A small network was trained on invented records. Each row is its activation on one of them, seen along a few directions.
After each row come some of the record's fields: POR, NOV, GASER, DAF.
Not every record has every field; a missing one is left out.
The largest differences between rows may come from other fields.
(in the rows, 500 means zero)
Random noise pushes rows far along 11 fixed directions. That doesn't count. These rows show it; they differ only by the noise:
[417 451 528 552 662 498 386 343 445 358 568 348 636 573 575 627 335 600
 381 416 374 511 575 498 725 413 555 446 526 542 339 493 626]
[666 281 497 551 422 725 638 385 551 415 453 497 458 595 584 627 317 410
 487 630 555 601 529 462 540 423 585 625 606 270 620 576 471]
[377 490 346 480 647 540 131 278 423 432 512 446 517 561 413 658 450 560
 494 384 520 459 485 416 685 411 623 321 306 435 462 498 489]
[587 405 553 507 448 495 669 627 463 415 406 584 460 490 635 508 441 593
 506 585 545 518 337 459 392 549 326 374 666 461 577 433 581]
[533 339 595 665 526 486 459 405 623 446 400 713 285 440 549 375 577 568
 692 521 537 412 481 338 363 525 389 453 426 403 661 506 434]
[489 275 671 519 450 521 704 488 393 864 540 628 405 466 712 843 360 597
 438 497 459 747 386 458 342 737 496 632 653 620 689 440 456]
[479 485 459 536 421 470 590 530 435 547 484 660 342 526 399 428 566 464
 652 560 600 440 332 406 342 561 474 428 568 491 681 449 433]
[452 340 459 642 406 451 372 633 381 383 598 550 473 559 432 704 425 541
 408 465 545 641 370 461 648 507 547 549 611 447 464 588 611]
[696 430 425 437 373 651 652 586 504 417 324 540 500 499 576 539 456 531
 504 640 616 550 374 494 336 505 352 449 536 356 645 520 499]
[465 405 778 572 117  91 823 700 521 434 801 525 523 527 535 370 145 616
 518 602 449 561 714 248 374 475 472 537 597 481 549 348 492]
[463 443 345 507 521 726 265 218 480 819 528 511 523 497 389 748 559 483
 543 381 551 565 518 546 451 526 627 596  95 571 630 575 357]
[375 513 401 511 347 315 495 666 230 547 671 501 515 603 305 721 333 589
 445 517 525 627 410 415 581 568 594 534 574 530 515 507 491]
[473 233 722 697 463 438 628 496 533 520 634 668 361 515 647 490 401 503
 581 490 505 494 422 413 515 511 477 430 659 512 557 378 598]

[325 512 492 373 553 453 252 401 422 698 548 546 400 423 591 697 462 530
 444 357 516 579 444 391 504 552 622 352 483 519 599 416 437]
POR=gib NOV=tinam GASER=ked DAF=dop
[466 414 454 368 425 629 538 306 516 640 654 544 465 569 504 543 405 273
 507 462 602 495 456 385 450 390 698 357 520 477 653 312 433]
POR=gib NOV=vibek GASER=ked DAF=sop
[310 632 346 498 475 399 104 539 430 535 540 498 463 421 360 627 649 467
 400 369 565 600 441 493 535 572 615 449 416 513 442 567 504]
POR=med NOV=tinam GASER=regi
[690 267 522 605 414 711 593 588 541 496 653 566 586 572 534 495 329 432
 632 539 647 401 349 692 734 331 495 303 350 469 413 350 692]
GASER=ked DAF=sop
[579 507 484 333 602 610 332 272 655 393 307 437 518 486 566 503 523 494
 484 479 488 487 505 446 410 448 549 456 395 450 512 530 417]
GASER=ked DAF=sop
[542 474 547 195 416 540 574 519 481 489 547 378 670 525 743 597 263 509
 392 488 575 505 455 476 517 376 480  94 517 457 447 221 609]
POR=gib NOV=tinam GASER=ked DAF=sop
[466 565 374 507 631 460 444 512 396 428 425 508 412 585 398 443 463 534
 659 546 547 335 415 496 704 450 531 290 479 368 434 435 504]
POR=gib NOV=vibek GASER=regi
[492 467 412 657 447 571 453 612 476 590 563 704 398 477 339 393 703 384
 689 497 652 375 232 618 532 520 483 435 424 574 556 472 557]
GASER=regi DAF=dop
[436 496 366 361 633 600 253 392 420 273 372 413 387 526 626 787 441 351
 237 493 496 692 397 404 670 518 749 490 947 260 535 614 483]
POR=med NOV=tinam GASER=regi DAF=dop
[464 639 344 447 290 328 584 538 435 284 711 372 616 654 240 348 168 461
 557 656 528 374 785 334 704 218 614 433 362 252 433 444 436]
POR=gib NOV=vibek GASER=ked DAF=dop
[561 570 449 469 717 507 381 467 507 447 421 464 642 495 559 396 384 744
 644 490 503 245 458 584 701 405 344  79 152 509 357 292 622]
GASER=regi
[355 711 405 396 677 306 394 636 250 545 319 505 366 494 437 635 674 694
 480 525 448 523 345 402 437 711 443 445 673 551 515 559 393]
POR=med NOV=tinam GASER=ked
[716 302 471 558 520 723 293 560 645 217 393 481 578 444 712 651 254 543
 353 497 558 616 465 612 765 395 470 448 487 234 407 579 689]
GASER=regi DAF=sop
[508 500 692 536 644 294 709 445 493 486 499 537 446 510 582 415 187 760
 683 640 318 391 702 312 560 532 396 459 474 466 523 372 393]
GASER=ked DAF=sop
[526 366 463 601 342 484 392 693 445 422 572 441 541 594 411 670 438 534
 470 516 585 558 509 573 733 413 542 526 366 371 337 627 608]
POR=gib NOV=tinam GASER=ked
[502 527 486 421 258 615 565 562 612 618 628 516 512 426 569 477 570 241
 391 498 647 638 528 546 311 481 576 572 567 433 642 496 488]
POR=med NOV=tinam GASER=ked DAF=sop
[598 626 467 429 413 401 567 589 571 375 417 532 491 457 415 364 363 614
 564 616 493 504 598 402 357 533 443 569 396 388 609 524 354]
GASER=ked DAF=sop
[408 397 875 581 340 331 722 522 563 917 848 514 643 334 807 631 331 598
 326 347 320 701 732 536 350 633 411 643 438 833 447 345 588]
POR=med NOV=vibek GASER=regi DAF=sop
[481 222 598 846 645 584 535 246 473 674 546 637 253 588 401 620 528 459
 604 534 385 561 651 371 580 579 640 948 526 437 607 726 318]
POR=gib NOV=vibek GASER=regi
[510 252 507 507 319 527 307 737 520 415 517 641 390 433 673 718 626 376
 320 435 685 708 213 462 498 512 468 339 725 348 511 516 653]
POR=med NOV=tinam GASER=ked DAF=sop
[498 425 582 666 764 489 507 392 435 381 476 429 519 522 695 672 221 704
 373 593 279 548 802 473 869 470 434 599 570 338 342 607 569]
POR=med NOV=tinam GASER=regi DAF=dop
[505 507 587 613 590 413 629 445 520 635 406 567 369 491 446 361 510 643
 717 596 435 414 681 423 434 587 419 590 344 484 604 542 296]
POR=gib NOV=tinam GASER=ked
[379 583 649 417 413 313 537 638 474 685 585 458 650 345 678 560 538 630
 307 350 366 645 545 507 248 660 373 569 522 826 468 418 533]
POR=gib NOV=tinam GASER=regi
[468 420 571 302 313 537 572 490 479 805 617 496 582 480 646 661 484 430
 392 412 571 658 396 473 301 543 566 405 469 598 591 329 486]
POR=gib NOV=vibek GASER=ked
[583 674 367 459 404 484 329 780 494 410 303 444 602 395 400 484 720 682
 451 496 574 523 468 660 424 537 285 461 272 511 397 641 549]
POR=med NOV=tinam GASER=ked
[519 359 435 658 534 637 305 531 542 344 591 478 595 512 540 595 568 458
 405 448 548 478 498 630 776 305 444 398 412 409 286 570 698]
POR=med NOV=vibek GASER=ked DAF=sop
[683 311 563 488 281 619 619 587 693 391 432 636 474 454 668 375 580 345
 551 540 646 498 387 455 295 425 383 392 528 393 625 428 570]
POR=gib NOV=tinam GASER=ked DAF=dop
[319 835 390 535 527 279 295 548 439 552 454 485 566 385 201 383 813 602
 498 384 387 467 537 532 311 673 440 751 320 801 473 699 375]
GASER=regi DAF=dop
[523 504 516 374 184 403 691 609 471 639 598 556 375 536 481 495 412 387
 525 628 643 579 477 416 319 514 569 458 592 343 652 390 357]
POR=med NOV=vibek GASER=ked
[476 595 370 509 466 686 555 298 516 590 480 479 412 584 275 414 832 179
 562 540 528 454 505 556 322 460 674 765 554 519 635 655 313]
POR=med NOV=vibek GASER=ked
[529 618 452 450 709 730 515 336 578 535 480 338 729 474 641 343 558 452
 543 435 504 239 627 722 593 277 363 216 231 608 375 370 605]
POR=gib NOV=tinam GASER=ked DAF=dop
[366 584 446 574 544 313 322 488 459 644 606 630 399 424 318 434 492 621
 662 411 505 432 522 434 489 572 519 449 233 579 557 449 432]
POR=gib NOV=vibek GASER=ked DAF=sop
[417 326 776 701 296 401 638 620 608 699 698 661 367 425 566 451 635 401
 515 444 485 640 472 550 346 670 564 718 648 680 556 488 550]
POR=med NOV=tinam GASER=ked
[484 380 407 379 447 597 358 433 457 720 491 578 461 479 527 775 523 498
 405 418 566 661 364 487 379 564 559 515 403 513 640 522 423]
POR=gib NOV=vibek GASER=ked DAF=sop
[682 680 231 254 536 705 363 654 535 271 105 356 752 394 606 498 759 596
 300 489 595 474 276 669 246 483 157 249 340 526 439 591 633]
POR=gib NOV=tinam GASER=ked

Here are new rows. What are their fields?
[604 443 423 597 498 624 640 692 486 181 509 619 455 595 430 294 539 332
 603 598 628 340 136 610 637 385 435 315 829 448 454 417 742]
GASER=ked DAF=sop
[478 325 444 641 652 574 379 466 415 220 609 576 414 668 421 584 308 418
 523 519 509 469 322 440 910 386 668 408 772 348 417 473 662]
GASER=ked DAF=sop
[706 418 525 551 366 547 763 747 479 370 372 548 439 487 594 553 303 554
 472 711 555 602 568 477 514 523 357 617 697 239 580 606 514]
POR=gib NOV=tinam GASER=regi DAF=sop
[372 624 430 341 466 342 305 420 456 616 609 509 543 420 399 481 454 585
 530 404 537 415 609 333 382 481 502 293 191 513 564 340 400]
POR=gib NOV=vibek GASER=regi DAF=sop
[361 620 473 442 587 547 392 325 526 465 625 282 760 548 472 422 587 437
 388 358 430 408 610 615 562 338 546 420 369 688 294 465 624]
POR=gib NOV=vibek GASER=ked
[607 605 307 435 657 586 565 473 333 476 427 400 616 636 343 581 228 679
 641 688 502 356 556 564 782 400 470 372 251 393 424 489 439]
GASER=ked DAF=sop
[592 505 523 585 450 515 607 548 519 409 507 486 551 532 415 514 415 499
 449 549 408 636 556 519 485 537 557 846 618 551 496 653 501]
GASER=ked DAF=sop
[561 423 434 419 390 665 313 502 620 439 502 452 543 390 677 670 385 364
 279 391 545 708 494 504 490 461 568 533 542 380 562 526 560]
POR=gib NOV=tinam GASER=regi DAF=dop
[510 648 524 399 517 296 436 514 524 205 338 360 553 509 469 371 443 669
 473 576 416 435 630 338 489 474 457 481 500 400 408 541 437]
GASER=regi
[534 420 666 406 787 678 356 267 716 581 226 513 441 325 937 576 568 561
 401 343 430 534 362 553 379 647 420 321 566 562 531 390 552]
GASER=regi
[551 506 526 542 411 565 594 563 607 440 564 572 499 529 420 247 653 338
 611 479 595 356 330 597 443 429 483 411 516 610 473 419 604]
GASER=ked DAF=sop
[465 576 470 615 637 404 627 376 360 547 423 468 416 644 274 504 440 629
 725 647 364 396 724 392 603 536 576 720 350 475 531 627 257]
POR=gib NOV=tinam GASER=ked
[478 622 495 438 434 409 855 627 376 757 585 558 508 481 482 475 388 533
 575 601 525 498 522 465 355 618 400 489 552 581 637 360 409]
POR=gib NOV=vibek GASER=ked DAF=sop
[357 678 575 364 405 312 495 517 531 603 654 372 765 397 494 344 594 580
 451 371 443 425 616 528 281 482 380 352 245 835 365 361 565]
POR=gib NOV=tinam GASER=ked DAF=sop
[580 302 542 798 625 595 634 234 583 414 538 625 263 669 342 329 446 361
 824 641 455 317 696 395 682 385 607 752 463 289 578 615 363]
POR=gib NOV=vibek GASER=ked DAF=sop
[530 542 690 587 484 412 569 361 761 386 510 366 640 400 563 244 568 592
 467 465 319 442 880 469 336 428 381 734 284 622 420 595 489]
POR=gib NOV=vibek GASER=ked DAF=dop
[597 346 497 722 481 580 438 407 670 206 586 583 439 592 406 314 339 388
 670 584 586 340 656 449 758 240 560 483 370 229 484 546 530]
GASER=ked DAF=sop
